Each row below holds a small network's activations on one record, seen along a few directions.
Each row is followed by the record's values for the fields D, G, C, V, J, B, W.
Not every record has every field; a missing one is left out.
The largest differences between rows may come from other fields.
(in the rows, 500 means zero)
Random noise pushes rows far along 21 fixed directions. That doesn't count. These rows show it; they differ only by the noise:
[407 416 424 618 494 776 554 618 488 574 346 431 239 370 463 419 494 661
 448 699 598 570 470 547 443 516 676 681 654 469 361 515 470 460 541 628
 396]
[545 664 513 482 466 602 276 653 679 462 428 505 377 257 599 567 558 635
 566 636 525 456 449 465 320 499 242 494 368 475 307 740 498 604 671 641
 429]
[566 362 472 514 236 383 299 320 709 464 544 658 629 531 586 437 470 476
 527 319 430 611 504 508 727 517 617 605 460 503 587 461 338 529 367 485
 606]
[604 445 531 504 578 567 666 628 501 638 522 603 477 469 442 376 531 560
 535 449 331 611 592 438 639 444 568 508 499 602 595 468 469 620 632 710
 420]
[634 518 459 566 624 733 416 612 711 422 533 576 362 492 519 425 417 520
 400 708 409 362 513 546 463 304 533 560 491 352 382 340 634 623 657 732
 513]
[586 495 518 170 703 579 272 387 632 625 526 584 437 365 624 414 687 293
 427 381 430 670 582 385 508 387 304 554 589 253 532 440 568 519 470 680
 561]
[453 468 629 647 481 576 583 532 459 551 567 607 381 455 509 474 384 725
 631 611 395 521 490 520 527 520 778 451 533 596 478 312 535 519 475 592
 399]
[450 532 486 493 564 468 407 529 299 568 564 578 479 639 472 547 424 428
 550 548 401 486 457 531 431 615 468 601 662 533 547 275 389 568 431 511
 641]
[491 534 508 416 538 370 425 380 592 592 413 536 630 532 528 435 574 356
 553 553 305 560 551 551 578 471 328 489 561 339 507 514 493 680 570 414
 685]
[388 444 410 484 437 414 464 571 650 557 138 456 544 356 466 416 440 450
 503 495 519 590 630 508 517 495 766 461 400 495 436 440 648 524 425 423
 398]
[472 596 420 534 341 548 432 561 405 467 298 673 531 377 481 612 367 602
 578 469 404 595 384 423 592 697 557 306 422 605 278 412 310 699 671 563
 360]
[791 523 372 375 751 459 624 661 705 628 518 625 448 831 549 390 444 356
 374 343 442 410 541 374 753 552 312 454 293 505 601 442 654 568 457 388
 443]
[427 332 626 345 384 460 521 548 481 621 364 331 476 548 465 571 508 690
 680 505 218 437 569 350 633 571 522 409 653 593 311 326 489 457 574 508
 422]
[511 484 698 469 664 643 383 690 604 366 547 472 521 526 575 607 619 374
 438 425 460 617 559 273 320 456 333 301 339 410 560 429 681 516 533 535
 389]
[577 541 534 627 472 570 619 577 361 354 533 585 545 302 427 377 385 471
 494 384 426 491 573 456 405 469 594 466 395 669 549 503 402 528 551 743
 328]
[531 620 491 699 607 626 709 563 566 492 304 435 232 527 395 321 335 456
 428 688 418 342 361 584 476 640 577 658 528 515 371 477 646 554 456 496
 278]
[472 464 567 452 569 545 618 547 404 664 671 483 375 439 513 488 620 519
 368 434 439 648 662 461 578 376 558 645 472 601 538 583 498 405 524 500
 636]
[481 491 456 481 521 473 390 352 583 627 585 637 443 473 657 387 455 754
 741 599 659 520 487 586 488 578 414 537 591 376 609 564 415 471 300 462
 544]
[371 720 437 519 624 589 577 403 594 530 424 584 496 596 583 333 300 680
 411 480 370 656 572 412 472 585 481 601 324 282 478 582 303 526 380 501
 571]
[545 554 304 541 493 444 568 461 430 545 496 678 575 496 522 406 367 635
 582 505 568 488 534 591 523 572 471 488 443 492 559 569 316 592 478 506
 536]
[517 546 560 628 514 412 776 382 501 520 564 517 544 468 425 389 503 593
 518 540 323 458 571 661 404 389 621 644 502 474 596 589 534 558 531 639
 475]
[414 517 386 602 548 459 667 608 278 530 342 511 572 621 358 517 398 354
 368 487 451 561 486 547 450 665 680 532 445 513 513 456 404 597 509 470
 514]
[540 708 323 511 525 442 401 509 554 679 478 593 325 474 639 405 390 471
 431 538 766 350 444 638 506 365 576 752 578 539 352 650 546 306 488 436
 572]

[610 468 521 466 543 193 730 628 545 845 278 540 507 679 605 387 646 461
 651 572 308 433 483 581 417 542 596 492 649 520 541 464 641 529 446 531
 356]	D is d1, G is g1, C is c1, V is v2, J is j2, B is b1, W is w2
[473 406 439 417 421 530 494 475 572 478 459 511 543 584 558 591 486 635
 480 348 549 574 573 365 595 483 558 390 442 499 457 384 519 404 469 407
 433]	D is d2, B is b2
[636 655 438 531 658 496 500 508 480 372 585 595 513 456 398 366 370 352
 540 497 499 368 480 563 415 550 319 490 403 542 682 455 538 680 440 598
 448]	D is d2, G is g2, C is c2, V is v2, J is j2, B is b1
[498 359 487 463 379 472 532 510 393 736 281 611 434 322 709 346 505 486
 488 607 374 592 540 486 566 634 831 340 523 425 246 514 379 440 469 544
 513]	D is d1, G is g2, C is c1, V is v1, J is j1, B is b2
[515 444 592 690 454 546 579 347 569 469 500 486 573 560 537 465 637 327
 411 506 657 545 320 621 591 333 629 511 677 311 469 712 550 414 711 497
 456]	D is d2, G is g2, C is c1, V is v2, J is j2, B is b1
[353 566 535 544 458 418 479 568 512 432 349 436 664 745 612 604 579 294
 288 457 296 655 594 384 308 476 454 476 405 381 455 403 500 490 443 260
 664]	D is d1, G is g1, C is c2, V is v1, J is j1, B is b2, W is w2
[510 422 478 407 343 401 321 398 832 488 630 471 396 722 456 774 626 614
 428 346 482 578 398 511 652 609 419 816 402 539 616 449 588 542 303 337
 584]	D is d2, G is g2, C is c1, V is v1, J is j2, B is b1
[426 595 488 517 323 485 341 486 433 404 572 613 628 506 563 634 456 558
 456 351 425 624 522 416 453 465 517 520 437 593 456 441 287 495 530 520
 621]	D is d1, G is g2, C is c2, V is v1, J is j2, B is b2
[538 543 586 329 531 449 575 453 642 489 532 472 566 549 521 488 453 773
 656 379 299 448 582 330 496 548 379 345 346 459 532 489 514 519 466 618
 345]	D is d2, G is g2, C is c2, V is v2, J is j2, B is b1
[445 804 603 488 560 337 532 415 507 672 433 593 510 606 551 470 430 447
 538 438 324 547 383 477 566 500 516 599 582 531 429 498 482 490 527 479
 512]	D is d1, W is w3
[583 600 509 404 726 610 355 472 596 480 556 559 430 434 512 414 374 373
 493 490 647 442 443 437 671 492 379 388 418 411 489 508 583 497 494 509
 476]	D is d1, G is g2, C is c2, V is v2, J is j2, B is b2, W is w2
[485 441 508 582 347 442 464 577 354 315 358 335 567 297 380 496 398 450
 599 690 414 207 554 605 313 490 539 414 551 604 334 429 501 530 575 567
 461]	D is d1, G is g2, C is c2, V is v1, J is j1, B is b2, W is w1
[569 641 314 414 514 555 435 441 378 474 424 629 515 327 425 434 480 376
 472 321 601 543 462 510 446 439 413 638 650 568 522 460 382 523 558 715
 381]	D is d1, G is g2, C is c2, V is v1, J is j2, B is b2
[450 669 448 503 539 489 542 331 379 428 468 614 552 522 581 523 576 405
 437 579 305 673 476 532 358 689 156 385 421 308 496 487 346 759 447 327
 634]	D is d1, G is g2, C is c2, V is v2, J is j1, B is b1, W is w2
[510 431 330 522 499 481 600 480 627 452 335 437 463 525 355 594 557 375
 276 610 482 523 488 629 622 546 534 546 354 432 448 471 685 685 502 279
 568]	D is d1, W is w3
[495 425 527 517 397 506 546 456 342 446 610 584 504 307 520 508 544 364
 321 402 351 644 675 489 623 385 677 415 357 635 453 387 474 521 523 449
 636]	D is d2, G is g2, C is c1, V is v2, J is j2, B is b1
[618 740 558 501 521 355 428 679 533 532 461 554 547 407 555 571 605 374
 601 402 596 467 415 450 445 469 190 402 400 686 495 774 569 563 705 465
 370]	D is d2, G is g2, C is c1, V is v2, J is j1, B is b1
[504 600 431 480 512 499 326 648 476 606 471 652 438 598 641 643 522 593
 559 570 540 549 346 484 268 720 440 495 470 424 472 497 385 588 468 598
 500]	D is d2
[537 567 605 477 491 416 461 449 415 443 667 511 512 429 490 539 421 537
 610 399 533 341 487 510 397 474 503 558 515 628 558 513 506 374 443 606
 442]	D is d1, G is g2, C is c1, V is v2, J is j1, B is b2, W is w1
[514 447 496 472 441 464 609 446 428 361 559 430 486 484 462 707 537 625
 419 511 483 377 469 539 307 534 580 458 406 459 419 460 579 452 448 568
 413]	D is d1, G is g1, C is c1, V is v2, J is j1, B is b1
[459 293 631 393 417 323 398 416 555 572 558 418 613 553 472 537 619 356
 536 388 487 592 487 480 642 568 670 474 490 482 652 514 548 452 363 437
 593]	D is d1, G is g1, C is c2, V is v2, J is j2, B is b1
[496 739 577 709 392 288 420 433 483 530 510 656 643 447 734 294 380 265
 502 448 592 459 479 571 432 377 645 504 452 566 469 755 422 330 483 378
 623]	D is d2, B is b2
[496 388 506 479 533 535 692 498 467 450 457 427 466 394 446 492 586 532
 439 466 485 587 599 454 444 555 493 432 394 521 575 498 596 490 378 450
 370]	D is d1, W is w3
[391 520 668 520 345 411 520 371 454 515 518 527 609 584 569 520 397 630
 604 359 378 532 428 431 501 514 814 430 549 491 437 411 384 356 470 630
 398]	D is d1, G is g2, C is c2, V is v2, J is j2, B is b1, W is w2
[532 628 425 635 215 369 473 355 665 446 511 493 456 398 490 468 466 551
 488 436 630 395 422 637 591 396 521 792 510 726 472 705 501 410 461 374
 512]	D is d1, G is g2, C is c2, V is v1, J is j1, B is b1, W is w2
[534 375 453 606 561 614 626 492 489 471 567 648 545 549 484 538 461 657
 553 571 585 603 484 547 648 598 551 294 392 411 599 465 475 652 534 440
 478]	D is d1, G is g2, C is c1, V is v2, J is j1, B is b2, W is w1
[443 554 615 527 466 602 575 640 687 565 322 360 323 412 468 540 700 592
 470 561 324 635 480 445 397 483 477 641 510 548 420 566 645 577 611 601
 303]	D is d1, G is g2, C is c2, V is v2, J is j2, B is b1, W is w1
[521 527 452 385 633 392 596 431 343 557 774 528 641 542 508 632 648 440
 336 476 508 525 675 581 463 307 362 496 402 420 612 645 505 509 599 400
 856]	D is d1, G is g2, C is c2, V is v1, J is j1, B is b2

Here are new rows. What are their fields?
[531 482 499 427 534 677 292 532 561 422 621 519 388 319 534 475 432 475
 412 362 767 572 500 343 630 534 486 486 316 550 512 642 450 364 419 525
 489]	D is d2, B is b2
[436 528 585 470 482 379 649 326 422 581 449 497 524 320 567 514 575 650
 612 671 396 484 472 622 363 627 547 288 421 302 380 668 506 577 505 529
 450]	D is d1, G is g2, C is c2, V is v1, J is j2, B is b1, W is w2
[560 455 417 562 513 493 603 559 438 434 359 468 550 603 486 519 577 371
 392 537 464 482 391 528 266 798 342 507 400 336 519 697 380 610 454 524
 430]	D is d1, G is g2, C is c1, V is v1, J is j2, B is b2
[502 531 581 479 511 370 476 682 654 690 493 442 430 588 656 443 522 732
 753 489 668 464 528 397 558 570 321 432 429 664 568 734 537 350 391 308
 407]	D is d2, G is g2, C is c1, V is v2, J is j2, B is b1
[390 561 300 243 591 349 316 572 484 636 312 458 598 484 442 566 345 570
 554 537 557 440 549 510 443 711 537 478 305 341 432 622 352 577 445 574
 643]	D is d2, G is g1, C is c1, V is v2, J is j2, B is b2
[405 651 669 550 329 303 355 585 414 670 498 412 345 437 538 498 458 455
 599 634 316 375 414 574 460 597 613 683 565 751 327 587 431 451 487 475
 635]	D is d2, G is g2, C is c2, V is v2, J is j2, B is b1
[570 363 403 585 225 441 519 497 516 400 539 517 542 509 625 474 500 628
 460 523 410 413 627 546 411 419 541 562 468 584 441 452 379 420 414 469
 590]	D is d1, W is w3
[448 594 560 515 609 580 365 620 466 517 525 566 488 560 565 443 371 455
 439 588 323 566 530 408 545 548 462 471 403 441 419 436 320 580 523 544
 708]	D is d1, G is g2, C is c1, V is v2, J is j2, B is b1
[551 549 420 339 559 627 554 369 484 505 518 532 295 526 479 549 359 600
 370 416 456 409 380 445 592 598 646 514 483 410 304 325 528 433 453 643
 337]	D is d2, G is g2, C is c2, V is v2, J is j2, B is b1
[495 357 463 460 421 550 370 566 483 298 399 398 660 579 409 540 480 289
 388 449 304 527 580 380 625 564 331 382 419 477 439 368 345 655 582 422
 652]	D is d2, G is g2, C is c1, V is v2, J is j2, B is b1
[484 657 396 434 356 285 626 470 483 628 303 660 641 387 527 608 662 577
 494 304 349 736 543 521 321 512 579 575 432 577 536 566 436 629 531 618
 380]	D is d1, G is g2, C is c2, V is v1, J is j1, B is b2, W is w1
[470 677 576 636 595 441 545 640 430 537 525 520 416 324 357 396 466 409
 567 585 438 524 546 591 430 486 475 647 451 767 662 537 575 655 472 519
 531]	D is d2, G is g2, C is c1, V is v2, J is j2, B is b1
[421 689 620 537 567 519 623 170 350 512 494 537 398 308 523 447 532 407
 504 648 427 562 365 609 536 603 379 403 594 374 366 592 525 580 490 314
 530]	D is d1, G is g2, C is c2, V is v1, J is j1, B is b2, W is w2
[467 348 471 342 605 601 405 503 320 558 494 463 471 342 461 464 552 327
 435 480 584 596 548 469 498 561 556 458 557 398 529 460 431 467 442 627
 556]	D is d1, G is g2, C is c2, V is v2, J is j2, B is b2, W is w2
